Each row below holds a small network's activations on one input, seen along a few directions.
In each table, some parts of the input vary, and every possible input appears once, in random order.
Descriptions start from the smaller parts, as in this example, which fits no table here: values(3) and (point or ring(11) or (line(6) and ring(8))).
Shared parts are said once, and a part with two or three values counts as separate values.
In the rows, zero is written as 128.

Other details of the inputs shift rows strongly along two fixed directions, in all tables alike. That doesn't count.

Rows:
R1: [ 96 153 100 132  93 134 118 122 116 144 145 147  76]
R2: [175  67 151 193 135 149 133 179 101 104 111  96 130]
R3: [150 173 136  80 147 118 125  44 141 119 116 144 176]
R4: [202  84 170 143 191  58 138 171 156 133 137 156 197]
R5: [128 128 126 130 116 160 141  97 125 132 109 105 142]
R6: [107 132 113 106 131 125 134 104 121 129 124 123 137]
R7: [123 145 139 111 130 124 116 117 151 131 122 134 128]
R8: [128 160 110 130 107 133 120  81 121 141 135 151 107]
R9: [159 183 119 109 124 135 129   8 141 150 125 159 162]
R10: [220  79 171 172 179 107 151 155 148 132 127 135 204]
R11: [ 73 138 122 118 102 136 108 172 138 126 136 124  70]
R12: [ 74 118 106 133  92 159 134 161 113 132 127  97  84]
R13: [106 151 119  85 137  95 126 126 129 121 140 143 131]
R14: [153 156 139 109 137 155 145  52 167 151 118 129 189]
R15: [112 133 125 116 127 135 144 131 154 153 139 128 145]
R16: [119 127 120 123 116 152 147 104 130 138 117 110 147]
R17: [103 140 135 128 110 148 104 144 136 119 124 120  86]
R18: [ 76 127 107 129 102 154 113 145  96 111 120 101  69]
R19: [139 155 130  95 140 136 155  65 173 163 130 137 196]
R20: [163  91 150 158 153  95 112 203 100  86 131 131 113]
R21: [149  68 137 160 160  89 132 200 102 112 133 123 132]
R22: [153  89 146 151 154  85 117 213 104  92 138 135 117]
R23: [ 97 128 115 131 110 159 115 123 100 110 116 102  90]
R24: [ 67 147  89 130  82 131 113 154 108 143 155 141  45]
Description of these inputs: line(4) and (point or ring(5)).
- The inputs of R12 and R5 match in every part but the line(4) part. If R4 is changed in the same way as R12 into R5, which row does it become? => R7
- Change only the ring(5) part in R19. List by row number the other rows that result. => R6, R11, R16, R22
- Change only the line(4) part in R3. List by row number the other rows that result. => R13, R20, R22

Rows:
R25: [132 115 128 153 120 138 120 147 108 115 125 120 104]
R26: [132 115 128 150 122 137 119 145 105 111 123 119 104]
R27: [126 157 119 113 117 145 134  71 142 148 126 134 142]
R28: [230  91 167 144 199  59 140 129 134 119 128 160 217]
R29: [119 126 126 134 124 117 122 157 129 130 140 137 107]
R30: [114 164 119  88 128 118 127  81 140 136 130 143 140]
R31: [131 118 126 152 117 139 124 144 117 126 129 124 107]
R32: [118 112 131 134 128 135 126 157 119 115 123 111 117]
R33: [117 112 130 138 123 138 131 160 129 128 128 114 118]
R34: [119 125 126 132 125 115 121 156 125 127 138 136 107]
R35: [110 153 123  92 126 141 137  81 145 138 119 121 153]
R36: [131 116 126 152 119 139 123 145 112 120 127 122 106]
R37: [111 140 124 112 120 143 138 110 147 144 127 122 139]
R38: [110 152 122  94 125 141 139  82 148 142 121 122 153]
R39: [119 124 126 132 126 115 119 156 121 122 137 135 106]
- What is each input in this table made of? => values(3) and line(5)
- The inputs of R34 and R33 match in every part but the values(3) part. If R30 is changed in the same way as R34 into R33, which row does it become? => R35
- Change only the values(3) part in R27. List by row number the other rows that result. => R29, R37
- Change only the values(3) part in R28. List by row number the other rows that result. => R26, R32

Rows:
R40: [155  94 142 154 140 132 130 145 111 110 110 108 139]
R41: [155 133 134 135 131 147 145  91 144 145 123 127 164]
R42: [142 149 126 111 128 137 147  57 159 163 122 138 177]
R43: [165  76 134 199 129 118 118 194  84 107 133 127  91]
R44: [ 35 152  97  95  89 156 116 137 126 134 130 107  65]
R45: [135 157 127  86 142 128 147  67 147 136 125 133 184]
R46: [148 169 121  97 140 100 125  52 136 140 132 166 157]
R47: [144 124 134 126 141 121 145 134 140 136 136 133 159]
R48: [143  78 149 170 145 102 107 219 115 106 133 126  94]
R49: [151  91 142 159 142 129 128 150 126 128 118 116 136]
R50: [144 141 138 103 147 109 125  95 134 118 117 136 158]
R51: [139 116 138 141 133 107 121 165 138 132 140 142 119]
R52: [140 113 121 144 136 102 127 153 104 121 140 141 118]
R53: [156 132 136 131 134 149 140  86 133 128 116 120 166]
R54: [ 26 184  86  75  73 163 127  98 143 156 137 120  77]
R55: [137 115 135 114 149 110 138 130 123 116 119 120 158]
R56: [ 42 160 102 121  69 170 102 168 119 123 142 113  25]
R57: [145 119 142 143 136 123 117 162 121 106 131 129 119]
- What is each input in this table made of? => values(3) and (point or ring(5))
- The inputs of R54 and R51 match in every part but the values(3) part. If R44 is changed in the same way as R54 into R51, which row does it become? => R48
- Change only the values(3) part in R53. List by row number the other rows that result. => R45, R57
